Each row below holds a small network's activations on one input, seen along a few directions.
Each table varies a few parts of the input and shows all the possible inputs, shuffled.
A made-up example of a description, with smaller parts first: one of 8 places around a ring, together with either a single point or one of 9 places around a ring or (one of 2 separate values, together with one of 6 places along a line).
Shared parts are said once, and a part with two or three values counts as separate values.
In the rows, zero is written as 128.

Other details of the inputs shift rows strongly along two fixed directions, in all tables alike. That doesn't count.

Table:
R1: [118 103 113 122 141 134 111 112 131 139 118  62 132 112 146]
R2: [149 119 148 147 113 172 168 116 185 133 146 125 111  91 106]
R3: [137 171  90  93 160 109  98 164 102 113 103 149 140 160 124]
R4: [145 133 180 164 108 168 157 113 159 138 136 140 101 103  98]
R5: [132 172 108 102 116 139 173 173 165 116 142 205 114 135  89]
R6: [135 117 122 137 138 127 102 110 129 153 126  68 122 131 149]
R7: [107  97 105 119 118 128 106 108 129 142 123  76 125 114 152]
R8: [138 113 126 139 140 127  89 104 123 154 115  78 123 125 139]
R9: [109 157  91  82 139 109 104 164  95 100 121 152 131 175 123]
R10: [106 133  86 102 173 101 120 171  91 128 156 171 167 166 150]
R11: [131 162  88  81 163 115 106 166 110 108 109 143 141 169 125]
R12: [121  85 138 154 140 137  94 106  95 146 142 129 164 132 180]
R13: [115 145 125 158 185  96 163 161 199  81 132 228 121 129 102]
R14: [119 122 124 134 113 132 103 101 122 158 125  90 116 150 164]
R15: [151 163 109 110 112 126 147 176 157 109 134 211 114 106  81]
R16: [116 166  96  91 130  84 104 154  86  99 112 153 146 158 119]
R17: [117  87 141 157 146 126  97 106  96 165 147 126 153 135 173]
R18: [145 183 141 119 129 110 172 170 144 109 130 194 126 119  63]
R19: [133 105 122 129 135 130  91 110 118 133 104  77 132  99 146]
R20: [137  98 150 134  86 162 154 120 178 125 135 142 108  70 111]
R21: [107 102 121 127 109 117 133  93 104 127 120  76 128 138 149]
R22: [139 114 169 160  80 136 174 106 148 135 128 145 103  91  99]
R23: [114 109 130 137 105 104 128  99 101 140 120  77 120 137 151]
R24: [132 159  95  96 153  82 123 161  80  95  98 136 144 148 110]
R25: [108 172  91  96 139  93 111 168  96 125 129 144 120 177 125]
R26: [123 170  80  85 166 113 119 165 114 119 118 134 139 172 124]
R27: [138 109 154 152  88 147 148 120 172 150 132 144 100  66 102]
R28: [115  76 136 142 141 142 102 108 103 140 148 122 165 141 180]
R29: [136 161  99 102 117 130 168 178 169 114 149 197 113 118  80]
R30: [125 110 121 133 137 120 106 118 127 152 118  63 124 112 147]
R31: [101 165  86  83 135  87 126 155  99 105 126 138 144 169 120]
R32: [132 116 173 142  77 159 167 102 161 109 140 146 120 102 110]
R33: [149 181 139 114 125 120 169 169 140  89 127 197 133 114  72]
R34: [124 124 160 149  87 176 170 109 166 127 152 142 101 113 114]
R35: [148 104 157 138 109 168 159 124 180 121 130 128 115  67 105]
R36: [143 107 151 147  84 157 146 118 169 130 129 148 107  61 111]
R37: [123 146  72  77 143 100  96 167 113 110 120 148 134 156 123]
R38: [131 128 131 137 135 137 107 105 124 155 120  76 123 147 158]
R39: [116 116 135 137 110 141  90  95 101 128 118  99 121 142 154]
R40: [118 139  93 105 196 106 125 174  94 125 151 157 174 163 144]
R41: [122 130 145 138 128 116 120  98 111 137 123  67 134 141 147]
R42: [143 122 176 148 106 184 163 114 164 112 139 137 110 107 107]
R43: [121 129 141 141 134 136 111 106 112 144 127  72 118 150 150]
R44: [114 121 132 131 137 149 116 101 115 130 127  71 126 150 149]
R45: [143 112 123 134 136 137  87 102 120 134 112  82 130 120 148]
R46: [127 115 125 132 111 142  87  94 114 139 110 104 125 139 162]
R47: [132 132 173 155  77 142 174 107 162 134 148 138 109 104 112]
R48: [ 84  83 125 175 163  98  95  82 157 114 120 128 125 149 181]
R49: [129 112 141 142 131 109 120  97  97 138 104  74 128 128 135]
R50: [127 143 105 117 197  93 106 173  84 140 139 169 168 156 135]
R51: [150 114 161 155 111 152 153 124 175 147 127 131 106  64  96]
R52: [143 112 166 156  75 146 172 104 145 115 125 149 111  87 107]
R53: [135 112 150 150  86 147 161 126 178 149 143 134  99  73 111]
R54: [137 100 173 172 116 156 170 123 155 157 179 173 130 100 141]
R55: [136 131 171 148 103 161 185 104 167 117 144 124 124 101 104]
R56: [127  99 145 155 167 130 115 113 104 160 154 102 155 137 177]
R57: [126 115 137 140 128 109 133 103 103 137 115  63 127 134 145]
R58: [116  94 129 123 105 120 121  94 101 116 111  85 131 135 149]
R59: [128 123 142 139 132 146  95  99 103 124 113  86 127 139 148]
R60: [126 107 119 136 118 122  84 100 121 158 120  92 117 128 145]
R61: [133 127 173 161  86 163 152 109 157 141 141 153  95 107 105]
R62: [111 168  99  96 134  74 107 155  89 119 115 149 138 163 111]
R63: [139 166 120 109 130 116 203 175 145  95 132 179 125 119  69]
R64: [123 115 145 124 128 132 113  93 111 113 115  75 144 139 146]
R65: [121 160  72  92 142  84 103 172 113 134 129 140 124 159 123]
R66: [134  92 145 156 163 141  99 109  97 142 137 115 170 129 173]
R67: [126 150  94  84 155  87 131 164  89  90 104 130 146 156 111]
R68: [134 124 135 139 138 137  94  99 119 156 109  86 124 141 148]
R69: [140 164 116  98 112 141 160 175 161 104 134 213 117 132  90]
R70: [127  83 144 144 164 147 107 111 105 136 143 109 171 137 174]
R71: [156 160 115 101 137 137 161 183 168 100 135 192 122 112  75]
R72: [120 167  86  94 143  94  95 161 102 137 111 159 127 168 122]
Each input here is: one of 2 separate values, together with either a single point or (one of 5 places around a ring, together with either a single point or one of 6 places along a line).
Q: The inputs of R23 and R57 match in every part but the choice among 2 separate values. If R37 is changed in the same way as R23 into R57, which row does it become?
A: R71
Q: The inputs of R12 and R66 match in every part but the choice among 2 separate values. If R25 is changed in the same way as R12 into R66, which row does it become?
A: R43
Q: Which other rows does R37 become when the place on the line of 6 takes its other values? List them by row number.
A: R9, R20, R32, R58, R69
Q: Which other rows does R16 become when the choice among 2 separate values takes its other values? List them by row number.
A: R33
Q: Start at R50 and move only the place on the ring of 5, one step at a time. The first step leads to R66. Which rows follow, in order?
A: R70, R40, R56

Table:
R73: [122 116 125 120 105 135 113 114 124 135 123 113 125 120 130]
R74: [114 111 128 144 130 116 123 110 139 130 129 125 129 128 148]
R75: [119 107 124 142 124 123 115 116 131 142 132 128 119 127 147]
R76: [136 123 134 127 112 131 126 117 116 123 120 103 127 122 134]
R77: [123 120 139 134 126 140 117 122 115 146 138 120 136 125 142]
R78: [126 121 138 144 140 129 118 109 135 131 130 123 135 136 144]
R79: [117 108 132 146 131 113 132 111 123 127 122 118 129 123 138]
R80: [128 117 143 145 141 126 127 110 119 128 122 117 136 131 134]
R81: [117 105 136 137 133 125 127 110 123 119 125 118 135 125 134]
R82: [127 106 135 133 122 123 123 116 116 126 134 117 140 118 135]
R83: [134 173  94  84 137 115 137 179 113 124 128 165 134 149 101]
R84: [147 114 113 124 156 136 110 132 152 142 114  86 123  90 126]
R85: [129 120 145 138 130 130 127 122 111 135 139 111 139 124 138]
R86: [116 119 126 127 120 129 118 107 142 119 124 110 123 130 135]
R87: [122 119 123 128 104 122 118 115 125 143 119 114 119 118 135]
R88: [126 158 103 105 158 100 142 175 111  97 121 177 141 146 108]
R89: [144 103 118 135 167 135 109 138 150 145 122 100 138  91 134]
R90: [122 152  93  93 140 102 123 177 112 116 132 186 143 137 106]
R91: [119 115 133 127 121 126 128 109 127 116 115 104 123 126 125]
R92: [130 127 140 135 129 128 127 108 124 125 112 103 124 131 124]
R93: [130 114 131 135 136 146 122 120 128 144 140 120 130 141 147]
R94: [132 126 124 128 123 148 122 117 131 140 131 106 118 141 137]
R95: [121 176 107  97 151 102 143 176 114 103 121 158 129 148  93]
R96: [138 118 143 140 130 125 123 115 112 136 131 116 140 124 135]
R97: [129 113 132 133 121 140 116 119 116 137 128 127 136 122 147]
R98: [134 129 133 127 113 136 113 114 121 144 120 112 125 125 130]
R99: [121 163  84  97 134  92 126 177 128 118 122 173 113 146 104]
R100: [116 121 124 135 118 117 123 108 143 127 120 111 117 128 139]
R101: [128 116 140 138 143 136 140 114 119 130 130 111 139 137 139]
R102: [130 124 128 124 108 141 116 117 120 134 119 113 125 122 138]
R103: [119 104 127 134 126 135 110 116 131 134 135 128 125 129 143]
R104: [115 109 131 136 132 127 118 109 138 122 133 124 135 130 144]
R105: [131 116 135 142 133 136 110 116 128 143 132 127 126 135 142]
R106: [127 130 128 130 129 141 130 110 138 129 129 103 128 142 138]
R107: [124 161  98 104 157 102 132 173 127 100 129 184 141 150 119]
R108: [124 127 128 131 123 135 121 109 138 118 120 110 123 133 142]
R109: [121 109 126 137 116 122 118 116 120 146 129 127 130 117 144]
R110: [127 111 130 138 129 141 113 119 127 133 131 128 125 132 150]
R111: [139 128 139 130 117 126 123 114 117 133 121 102 128 125 126]
R112: [132 116 134 129 128 145 125 120 117 148 137 120 141 131 145]
R113: [127 154  96 105 142  80 138 178 108 113 130 176 139 134 106]
R114: [129 122 125 130 117 142 113 117 131 130 122 114 113 132 140]
R115: [122 164 102 104 156 111 126 184 120 120 141 181 131 152 111]
R116: [125 131 134 125 114 141 117 120 119 143 129 107 124 125 133]
R117: [132 127 129 134 121 138 110 114 132 140 123 113 114 136 132]
R118: [133 118 137 136 125 135 113 116 117 147 129 126 137 125 140]
R119: [126 122 135 132 124 132 131 112 123 115 111 104 123 129 132]
R120: [128 164  94  95 130  81 138 177 113 111 119 162 128 136  98]
R121: [119 120 146 143 142 132 132 117 118 127 130 111 135 131 136]
R122: [117 123 140 142 140 135 122 116 133 130 138 118 135 136 146]
R123: [127 165 100 102 163 108 142 175 128 112 137 177 145 159 115]
R124: [134 113 138 137 125 129 126 119 112 126 130 117 139 121 143]
R125: [163 149 210 178  68 204 245 134 247 115 171 219  84  51  52]
R126: [128 116 132 123 109 124 123 115 120 124 124 103 128 119 126]
R127: [138 162 105  98 153 104 147 181 105 116 138 170 149 148 106]
R128: [129 127 136 128 131 137 140 112 123 126 121  97 127 137 129]
R129: [130 131 141 128 118 131 127 120 115 132 129  97 127 124 128]
R130: [128 131 133 135 127 131 118 107 139 128 121 109 124 136 134]
R131: [118 117 131 135 119 114 132 111 128 124 111 105 117 124 129]
R132: [166 130 199 171  53 204 234 136 246 118 168 230  75  44  48]
R133: [140 173 100  88 141 105 146 179 108 113 129 156 137 148  97]
R134: [123 130 130 132 122 143 114 120 130 138 132 107 113 135 135]
Q: The inputs of R87 and R109 match in every part but one. If R129 is changed in the same way as R87 into R109, which row does it become?
A: R85
Q: The inputs of R89 and R84 match in every part but one. If R112 is changed in the same way as R89 into R84, which row does it become?
A: R83
Q: What do these inputs look like to the network?
A: one of 2 separate values, together with either a single point or (one of 5 places around a ring, together with one of 6 places along a line)
Q: Which other rows does R92 become when the choice among 2 separate values takes its other values? List them by row number.
A: R80
Q: Which other rows does R92 become when the place on the line of 6 takes its other values? List them by row number.
A: R91, R95, R119, R128, R131
Q: Which other rows does R113 become when the choice among 2 separate values takes its other values? List them by row number.
A: R120

Table:
R135: [101 119 104 116 140  87  80  99  74 133 106  60 142 169 168]
R136: [110 124 106 126 189 108  88 148  89 136 146 153 170 172 170]
R137: [110 140  96 101 140  95  88 123  69 136 112  81 140 178 155]
R138: [153  96 184 173  82 184 179  95 205 139 143 138 100  55 103]
R139: [132 133 102 108 142 112 103 143 113 132 112 117 131 128 125]
R140: [127 161 122 119 123 110 156 152 136 110 126 168 116 141  98]
R141: [146 155 119 112 137 118 149 166 135 115 123 158 129 114  94]
R142: [124 133  97 110 146 113 104 139 127 125 111 119 124 138 129]
R143: [149  94 199 179  84 182 174  80 167 139 139 103 108  71 116]
R144: [128  68 165 177  88 174 116  57 173 156 127  71  97  86 159]
R145: [137 175 123 100 105 125 176 173 132 100 137 198 122 135  79]
R146: [134 168 122 108 132 112 176 180 147  99 134 188 124 118  74]
R147: [130  84 171 161 100 170 124  62 128 152 129  45 120 111 159]
R148: [108 111 104 129 193  96  96 147  91 130 147 154 176 164 171]
R149: [151 173 114 102 132 128 169 186 150 112 135 186 124 117  78]
R150: [111  67 169 164  86 151 107  32 112 140 117  32 126 123 180]
R151: [150 116 198 172  80 189 187  96 187 132 148 133 100  76  99]
R152: [116  69 167 170 111 158 104  40 125 147 116  20 119 120 178]
R153: [133 179 127 104 107 123 169 169 137  96 134 200 119 136  78]
R154: [107 144  99 105 141  93  81 120  74 131 109  83 137 179 153]
R155: [118 139  77  91 142 103  83 152 103 138 117 114 129 150 141]
R156: [144 170 114 109 139 119 168 180 161 100 127 190 118 119  79]
R157: [136 150 103 107 126 113 131 173 141 125 126 174 116 111  97]
R158: [133  72 174 172 102 176 102  40 140 158 121  23 119 104 175]
R159: [142 156 104 100 132 127 140 172 141 126 129 166 122 122  96]
R160: [105 125  97 108 147  82  67 108  52 137 100  56 146 177 169]
R161: [149 108 200 171  60 180 192  89 169 123 142 145 104  76 101]
R162: [116 128  93 110 134 104 100 141 127 130 118 123 124 128 132]
R163: [131 142 128 139 173 124 163 181 150 114 164 240 149 134 114]
R164: [115 115 108 129 192 100  93 151  81 135 143 153 176 162 168]
R165: [161 116 190 171  85 181 206 112 211 124 148 160 102  53  85]
R166: [114 102 117 136 180 122  92 130  89 148 149 132 171 163 183]
R167: [106 145  97  99 135  93 106 131  88 104 107 116 134 174 138]
R168: [108 131  78  98 146 100  58 132  96 140 109  87 130 158 158]
R169: [145 172 111 103 129 128 152 183 160 116 132 194 115 116  76]
Q: What do these inputs look like to the network?
A: one of 5 places around a ring, together with either a single point or one of 6 places along a line
Q: The inputs of R165 and R149 match in every part but the place on the ring of 5. If R150 is changed in the same way as R165 into R149, which row does it become?
A: R145
Q: Which other rows does R139 become when the place on the line of 6 takes its other values? List them by row number.
A: R141, R143, R157, R160, R161
Q: Which other rows agree with R152 in the place on the ring of 5? List them by row number.
A: R140, R142, R144, R156, R163, R167
Q: Which other rows does R136 become when the place on the ring of 5 takes its other values? List them by row number.
A: R148, R163, R164, R166
